Each row below holds a small network's activations on one record, seen along a few directions.
After each row come some of the record's fields: ZEV, VOS, DIV.
The largest differences between rows may come from other fields.
1.596	-2.878	3.508	-0.658	0.138	-0.778	-0.666	-1.629	-2.022	-2.558	1.086	1.571	0.403	2.336	-1.236	2.437	3.175	-2.096	2.561	1.233	-1.869	-1.232	-2.326	1.205	3.849	-0.249	-0.969	0.647	0.923	-1.835	-0.382	-3.005 -> {ZEV: vokat, VOS: logef, DIV: vobo}
0.708	-1.611	2.533	1.055	-1.251	-0.175	-1.385	-1.076	-0.852	-1.627	0.951	2.156	1.293	2.168	-1.110	2.157	2.400	-2.343	1.848	3.123	-1.006	-0.771	-1.947	1.154	4.865	-0.782	-0.392	-0.232	0.170	-0.579	1.131	-2.310 -> {ZEV: vokat, VOS: logef, DIV: vobo}
0.293	-0.945	3.313	-0.384	0.596	-0.097	-1.813	-0.666	-0.659	-4.184	0.173	1.497	2.265	1.742	-2.796	2.539	1.779	-2.191	2.110	2.663	-1.057	-0.731	0.018	2.220	6.992	-0.484	-1.824	1.529	0.543	-1.144	-1.205	-3.770 -> {ZEV: fila, VOS: lifo, DIV: lagek}
-0.869	-0.008	-1.350	-0.776	-0.216	0.512	1.439	0.310	0.031	3.059	-1.256	-0.878	0.473	0.835	0.701	-1.907	-0.659	0.539	-0.717	-0.647	0.318	0.735	0.270	-1.893	-3.873	0.991	1.516	-0.265	-1.276	-0.296	0.264	1.940 -> {ZEV: vokat, VOS: logef, DIV: gazof}
1.784	-3.010	4.409	-0.074	0.440	-0.350	-2.567	-1.148	-2.440	-3.608	2.855	2.105	2.450	2.786	-1.137	3.737	4.803	-2.724	3.499	4.487	-1.172	-1.528	-1.660	3.344	6.984	-1.757	-0.849	0.062	0.713	-0.045	1.287	-4.373 -> {ZEV: fila, VOS: logef, DIV: vobo}
1.079	-0.783	0.703	0.814	-0.199	-0.122	-1.866	-0.303	-1.232	-1.504	1.804	0.923	0.172	0.178	1.036	1.554	1.663	-0.600	2.395	1.852	-0.062	-0.225	-0.454	1.765	2.297	-1.155	0.557	-1.733	0.769	0.896	2.003	-2.050 -> {ZEV: fila, VOS: logef, DIV: podaf}
-0.609	0.102	-1.869	0.258	0.633	0.506	0.037	0.714	0.673	1.163	-1.295	-0.765	0.272	-0.036	0.639	-1.637	-0.715	1.182	0.202	-0.746	1.331	0.315	2.352	-0.246	-1.719	1.413	0.558	-0.845	-0.783	0.323	-0.181	-0.153 -> {ZEV: fila, VOS: logef, DIV: gazof}
0.431	-1.875	2.028	-0.883	-0.255	-0.344	-0.017	-0.661	-2.209	-1.340	0.414	0.935	0.442	2.639	-0.673	1.981	2.383	-1.125	2.055	0.730	-0.885	-0.847	-0.794	0.264	1.646	-0.545	0.114	0.839	0.352	-1.504	0.231	-2.287 -> {ZEV: vokat, VOS: logef, DIV: gazof}
1.979	-2.867	2.213	-0.778	0.366	-0.377	-0.069	-1.294	-1.651	-1.226	1.402	1.232	-0.210	2.386	-0.660	2.294	2.720	-1.401	2.589	0.564	-1.551	-0.835	-2.509	0.630	1.943	-0.308	-0.870	0.357	0.706	-1.798	0.218	-1.969 -> {ZEV: vokat, VOS: logef, DIV: vobo}
-1.257	3.186	-4.343	1.768	-1.384	1.051	1.078	1.368	3.193	4.782	-0.344	-1.619	-1.173	-2.570	1.419	-2.622	-4.088	1.565	-3.277	-1.011	1.272	1.681	-0.456	-2.581	-5.284	0.340	1.003	-1.500	-0.872	1.807	1.556	5.599 -> {ZEV: vokat, VOS: lifo, DIV: podaf}
-0.195	-0.710	1.954	0.788	-1.411	-0.954	-0.110	-0.758	0.063	0.593	0.376	0.789	0.495	-0.685	0.233	-0.944	0.673	-0.663	-1.886	1.113	-0.514	-0.171	-1.813	-0.423	0.227	-0.422	0.762	-0.686	-0.595	1.244	0.714	1.164 -> {ZEV: vokat, VOS: logef, DIV: vobo}
-1.191	-0.038	0.841	0.271	-0.972	0.449	-0.119	-0.053	-0.884	0.513	-1.020	0.707	1.315	1.882	-0.841	0.017	0.874	-1.042	0.321	1.894	-0.201	0.279	0.343	-0.088	0.632	-0.258	1.544	0.285	-1.078	-0.428	0.656	-0.506 -> {ZEV: vokat, VOS: logef, DIV: podaf}
1.824	-2.177	0.231	0.705	-0.190	-0.047	-0.384	-1.113	-0.068	-0.253	1.098	1.176	-0.518	1.767	-0.356	1.644	1.181	-1.071	2.673	0.525	-0.838	-0.415	-2.266	0.220	1.920	0.386	-1.237	-0.837	0.576	-1.375	0.586	-1.223 -> {ZEV: vokat, VOS: logef, DIV: vobo}
-0.928	0.337	-0.120	1.712	-1.219	1.118	-0.524	0.099	0.454	2.337	-0.325	-0.246	0.979	1.063	-0.967	-0.187	0.305	-0.382	-0.343	1.030	0.196	-0.052	0.042	0.609	-0.796	-1.295	1.759	1.078	-0.326	0.382	1.616	1.235 -> {ZEV: vokat, VOS: logef, DIV: podaf}
0.256	-1.062	1.716	-2.250	0.896	-0.134	-0.506	-0.026	-1.867	-1.992	1.709	-0.177	1.145	1.636	-0.709	2.342	1.382	-0.560	2.026	0.926	-0.322	-0.202	-0.209	0.741	2.327	-1.214	-1.084	0.874	0.593	-0.280	-0.268	-1.982 -> {ZEV: fila, VOS: lifo, DIV: gazof}
0.359	-0.354	-0.568	-1.258	0.901	-0.100	0.131	0.196	-0.443	-0.267	1.505	-0.631	-0.267	0.027	0.220	0.943	-0.109	0.622	1.311	-0.703	0.307	0.069	-0.322	-0.040	-0.093	-0.490	-1.166	-0.090	0.495	0.250	0.042	-0.208 -> {ZEV: fila, VOS: lifo, DIV: gazof}
1.524	-2.796	4.388	-0.178	-0.292	-0.596	-1.478	-1.511	-2.552	-3.871	1.397	2.408	1.013	2.963	-1.817	3.825	4.041	-2.869	3.110	2.777	-1.931	-1.580	-2.182	2.075	6.199	-1.180	-0.798	0.955	1.029	-1.777	0.176	-4.344 -> {ZEV: vokat, VOS: logef, DIV: vobo}
0.326	-1.770	1.338	-1.071	0.454	0.236	0.075	-0.495	-1.677	-1.435	-0.382	0.739	0.897	3.207	-1.113	1.902	2.040	-1.352	2.434	1.122	-0.982	-0.516	-0.146	0.155	1.841	0.349	-0.378	0.812	-0.253	-2.281	-0.475	-2.579 -> {ZEV: vokat, VOS: logef, DIV: gazof}
-0.472	-0.060	0.092	-0.824	0.218	-0.110	0.776	-0.173	-1.374	-0.334	-1.035	-0.180	-0.576	1.029	-0.041	0.190	0.558	0.420	0.104	-1.462	-0.265	-0.448	1.035	-0.444	-1.582	-0.021	1.075	1.417	0.316	-1.384	-0.370	-0.787 -> {ZEV: vokat, VOS: logef, DIV: gazof}
0.576	-1.555	1.316	-1.457	1.304	-0.135	0.128	-0.139	-0.959	-0.174	0.141	-0.188	1.083	0.572	0.387	-0.426	1.564	-0.237	0.428	0.640	-0.235	-0.082	0.022	0.371	-0.003	0.638	-0.091	-0.611	-0.850	0.308	-0.478	-0.659 -> {ZEV: fila, VOS: logef, DIV: gazof}
0.021	-0.493	1.301	1.637	-0.420	0.277	-2.254	-0.077	-0.967	-1.765	1.037	1.475	1.068	1.436	-0.510	2.077	2.122	-0.959	2.238	2.988	0.509	-0.700	1.022	2.436	3.981	-1.891	0.673	0.016	0.486	0.650	1.660	-2.701 -> {ZEV: fila, VOS: logef, DIV: podaf}
-0.960	0.954	-0.625	-1.790	0.370	0.190	0.175	1.044	-0.828	-1.165	0.161	-0.849	0.283	-0.109	0.544	0.733	-0.996	1.051	0.161	-0.406	0.897	0.865	1.716	-0.526	-0.061	-0.511	-0.182	0.168	0.246	0.655	-0.432	-0.660 -> {ZEV: fila, VOS: lifo, DIV: gazof}
0.856	-1.036	0.568	-1.468	-0.095	-0.116	0.611	-0.620	-0.724	-0.208	1.243	0.232	-0.322	1.352	-0.564	1.670	0.152	-0.584	1.283	-0.192	-1.111	0.332	-2.230	-0.857	0.500	-0.489	-1.425	0.629	0.720	-1.394	-0.130	-0.102 -> {ZEV: vokat, VOS: lifo, DIV: vobo}
-2.582	3.032	-2.924	0.348	-0.446	0.967	0.186	1.527	1.751	1.865	-1.289	-1.490	0.181	-1.439	0.264	-1.866	-3.425	1.612	-2.046	-0.244	2.112	1.511	2.768	-1.063	-2.363	-0.372	1.219	-0.054	-0.929	1.955	-0.199	2.346 -> {ZEV: fila, VOS: lifo, DIV: podaf}
1.331	-1.383	3.592	-1.179	0.512	-0.501	-1.403	-0.658	-1.890	-4.036	2.423	1.206	0.991	0.805	-1.343	3.546	2.652	-1.781	1.895	2.158	-1.196	-1.069	-1.653	2.445	5.569	-1.944	-1.526	1.096	1.313	-0.109	-0.179	-3.010 -> {ZEV: fila, VOS: lifo, DIV: vobo}
-0.345	-0.540	-0.134	-1.101	0.598	-0.167	0.616	0.532	-0.629	0.453	-0.408	-0.618	0.507	-0.558	1.253	-1.312	0.318	1.014	-0.774	-0.364	0.829	0.272	1.027	-0.598	-1.847	0.539	0.959	-1.105	-1.046	1.220	-0.129	0.081 -> {ZEV: fila, VOS: logef, DIV: gazof}

Here are new rows. What are their fields?
2.007	-2.732	2.114	0.376	0.742	-0.529	-1.621	-1.193	-0.576	-1.331	2.128	0.991	0.613	0.945	-0.414	1.541	2.415	-1.373	2.728	1.520	-0.597	-1.115	-1.793	2.212	3.656	-0.489	-1.223	-0.606	0.889	0.279	0.510	-2.000 -> {ZEV: fila, VOS: logef, DIV: vobo}
1.164	-2.128	2.094	-1.551	1.468	-0.358	-0.326	-0.415	-2.081	-1.259	1.468	0.157	0.624	1.472	0.044	1.373	2.938	-0.445	1.823	0.570	-0.513	-0.901	-0.433	1.286	1.152	-0.588	-0.361	0.195	0.192	-0.085	0.284	-2.011 -> {ZEV: fila, VOS: logef, DIV: gazof}
-1.391	3.257	-4.569	2.111	-1.196	0.475	2.047	1.294	3.055	4.775	-2.634	-1.421	-2.314	-3.808	2.217	-4.965	-3.770	2.612	-5.096	-3.130	1.566	1.034	1.693	-2.451	-7.357	1.481	2.663	-1.129	-1.335	1.624	0.611	5.073 -> {ZEV: vokat, VOS: logef, DIV: podaf}
1.160	-1.972	2.104	0.924	-0.834	-0.012	-1.222	-1.104	-0.729	-1.507	1.138	2.019	0.904	2.277	-1.003	2.390	2.319	-2.277	2.290	2.765	-1.110	-0.758	-2.092	1.054	4.440	-0.563	-0.728	-0.281	0.310	-0.912	0.962	-2.157 -> {ZEV: vokat, VOS: logef, DIV: vobo}
-0.185	0.539	-1.958	0.391	0.052	-0.028	1.138	0.129	-0.098	1.342	-0.979	-0.529	-1.701	-0.122	0.838	-0.832	-0.711	1.118	-0.252	-2.637	0.381	-0.372	0.836	-1.002	-3.501	0.511	0.786	0.497	0.381	-1.077	0.008	0.521 -> {ZEV: vokat, VOS: logef, DIV: gazof}
-1.099	1.953	-2.961	-0.395	-0.200	0.414	1.216	0.655	0.528	1.494	-1.137	-1.360	-1.440	-0.345	0.577	-0.658	-2.678	1.545	-0.759	-2.729	0.564	0.632	1.327	-1.829	-3.668	0.316	0.304	0.915	0.537	-0.980	-0.362	1.530 -> {ZEV: vokat, VOS: lifo, DIV: gazof}
0.340	-2.070	4.228	-0.344	-0.668	-0.866	-0.746	-1.219	-1.417	-1.995	0.069	1.756	1.759	2.050	-1.541	1.166	2.684	-2.335	0.545	2.696	-1.525	-0.849	-1.611	0.780	4.110	-0.122	-0.352	0.544	-0.409	-0.819	-0.402	-2.075 -> {ZEV: vokat, VOS: logef, DIV: vobo}
0.456	-0.761	2.098	-0.275	-0.248	0.112	-1.622	-0.527	-0.489	-2.309	2.186	1.006	2.035	1.134	-1.182	2.382	1.378	-1.732	1.934	3.307	-0.610	-0.114	-1.603	1.627	5.508	-1.528	-1.510	-0.065	0.379	0.648	0.645	-1.705 -> {ZEV: fila, VOS: lifo, DIV: vobo}
-0.354	-0.069	0.587	-0.471	-1.114	0.329	0.257	-0.073	0.672	0.891	0.405	0.138	1.202	0.900	-0.602	0.294	-0.752	-1.074	-0.334	1.687	-0.642	1.018	-1.951	-1.383	1.014	-0.040	-0.945	-0.306	-0.798	0.112	0.093	1.526 -> {ZEV: vokat, VOS: lifo, DIV: vobo}
-0.783	1.393	-1.240	1.219	0.202	0.488	-0.829	1.009	-0.364	0.534	0.363	-0.344	-0.590	-0.460	0.420	0.181	0.429	1.424	-0.243	-0.229	1.408	0.057	2.521	1.483	-1.311	-1.853	1.624	0.873	0.474	1.172	1.688	-0.373 -> {ZEV: fila, VOS: logef, DIV: podaf}
0.095	-1.130	-0.023	0.129	-0.523	0.176	0.295	-0.243	-0.064	0.203	-0.992	0.570	0.292	1.433	-0.201	-0.179	0.263	-0.531	0.849	0.294	-0.364	0.119	-0.177	-0.750	0.089	1.180	0.047	-0.479	-0.691	-1.380	-0.373	-0.674 -> {ZEV: vokat, VOS: logef, DIV: gazof}
0.540	-1.824	1.749	-1.195	0.819	-0.550	-0.242	-0.396	-1.307	-0.492	0.941	0.084	0.941	0.668	0.217	0.042	1.989	-0.083	0.843	0.548	-0.155	-0.453	-0.405	0.654	0.560	-0.035	0.111	-0.478	-0.325	0.578	0.140	-0.976 -> {ZEV: fila, VOS: logef, DIV: gazof}
1.564	-2.714	2.508	-1.290	1.602	-0.206	-0.883	-0.462	-1.994	-2.970	0.921	0.775	1.035	2.059	-0.451	2.272	3.238	-1.034	2.972	1.327	-0.802	-0.977	0.002	1.782	3.309	0.140	-1.199	-0.028	0.267	-0.934	-0.476	-3.651 -> {ZEV: fila, VOS: logef, DIV: gazof}
